These are the activations of a small neural network, seen along a few directions. Each row is one input.
Each table varies a few parts of the input and shows all the possible inputs, shuffled.
A made-up example of a description, with smaller parts first: values(2) and (point or ring(9) or (line(4) and ring(8))).
Shared parts are said once, and a part with two or three values counts as separate values.

Other details of the inputs vary at random and push rows far along two fixed directions, the same in every table; ignore that.

A family of inputs:
x1: [ 12 -30  -4  29  29 -29  18   6 -44 -27 -12  -7]
x2: [-37 -41  43  20  15 -30 -24 -18 -64 -42  13 -13]
x3: [  1  29 -32 -16 -20  50   5  17  68  21  -2   2]
x4: [ 13 -28  36  27  27 -64  10 -19 -34 -33 -11 -14]
x5: [ 26 -40  -1  14  12   9 -22 -30  -7  74 -17 -28]
x6: [-14  48  -1 -36 -36  16 -34   6  48  44 -12   9]
x7: [ 26 -66 -27 -14  -7  32   3 -19  -5  55 -24 -18]
x8: [  8  47 -23   1 -19  44  -5  14  43  44  12  10]
x9: [  9 -45  12   8  17 -15  24  -2 -44 -44  -8  -2]
x10: [-31 -68   3 -36 -14  24 -13 -47 -13  56 -23 -21]
x11: [  2 -46  30  -2  28 -33  23 -17 -39 -37  -7  -1]
x12: [-16  52 -30 -11 -30  35 -32  17  27  45  -1  11]
x13: [ 30  49  -7 -10  -8  25 -22  18  39  54   1  13]
x14: [-20 -59 -29 -16 -16  49 -11 -36 -31  54  -4 -19]
x15: [-16 -49  32   6  18 -22  27 -26 -26 -40   6  -2]
x16: [-10  43 -21 -48 -33  23 -16  -4  48  32 -14  18]
x17: [ 21  54 -21  11   7 -31  18  56   3 -49   5  31]
x18: [ -2 -57  21  -9  -9  28  -3 -47   3  61   0 -28]
x19: [ 34  40 -13 -22 -19   1 -13  11  54  53 -10   9]
x20: [  4 -37   7  16  25 -12  24   5 -57 -32   3  -3]
x21: [-27 -44  27   4  24 -14  26 -23  -9 -42  10 -17]
x22: [-14 -41   8  24  17  -2  27  -4 -42 -35  16  -3]
x23: [-24 -36   4  21  23   5  26  -2 -25 -38  19 -18]
x24: [ 31  30 -27 -31 -12   7  -1  14  56  45 -19  20]
x25: [ 17 -37   0  23  21 -33  19  -2 -33 -39 -22  -6]
x26: [ 23  69  -9  33  13 -42   5  40   4 -42   0  19]
x27: [  4 -29  19  24  26 -18  13  -5 -60 -30  12 -12]
x28: [-28 -37  38  16  15 -25 -21 -27 -64 -46  19 -15]
x29: [-28 -63 -25 -13 -15  44 -12 -26 -32  59 -10 -18]
x30: [ -4  47 -25  -1 -11  49  -6  16  55  37  17  -7]
x31: [-13  61  22  22  13 -18   0  32  31 -53  34   8]
x32: [-19  70  -7  11  -9 -20 -10  27  -9 -59  21  24]
x33: [  2  46  -3  10  -8 -13  24  36  23 -69   9  33]
x34: [ -2  43   0 -18 -17  30  -7   4  75  38   8  -7]
x35: [ 22  56   2   8  16 -58  15  30  26 -51 -17  32]
x36: [-18  69  25 -12 -12 -44 -10  19   9 -67  11  23]
x37: [-22  50  -8  -6 -22 -25   2  39   9 -72  -3  33]
x38: [  0 -49  15   7   0  38 -13 -37  -4  63  12 -24]
x39: [ 16 -53  18 -17   1  17  -6 -38  -9  66 -14 -27]
x40: [-14  53 -13  -9 -22 -20   4  28   8 -77   3  32]
x41: [ 22 -47 -20   1   2  28  -8 -22 -21  68  -4 -29]
x42: [ 36  44 -18  -8 -10  11 -25  19  43  56   1  10]
Description of these inputs: ring(6) and (values(2) or line(5)).
Q: Changing only the ring(6) part turns x7 into x19. The same change can be made to x25. Which row results?
A: x4
Q: Changing only the ring(6) part turns x21 into x31. The same change can be made to x16. Which row results?
A: x28
Q: Which other rows agree with x32 in the ring(6) part? List them by row number.
A: x8, x12, x26, x27, x30, x41
Q: Which other rows agree with x14 in the ring(6) part? List them by row number.
A: x1, x17, x20, x22, x23, x29
Q: Change only the values(2) part in x2. List by row number the other rows that result.
A: x28
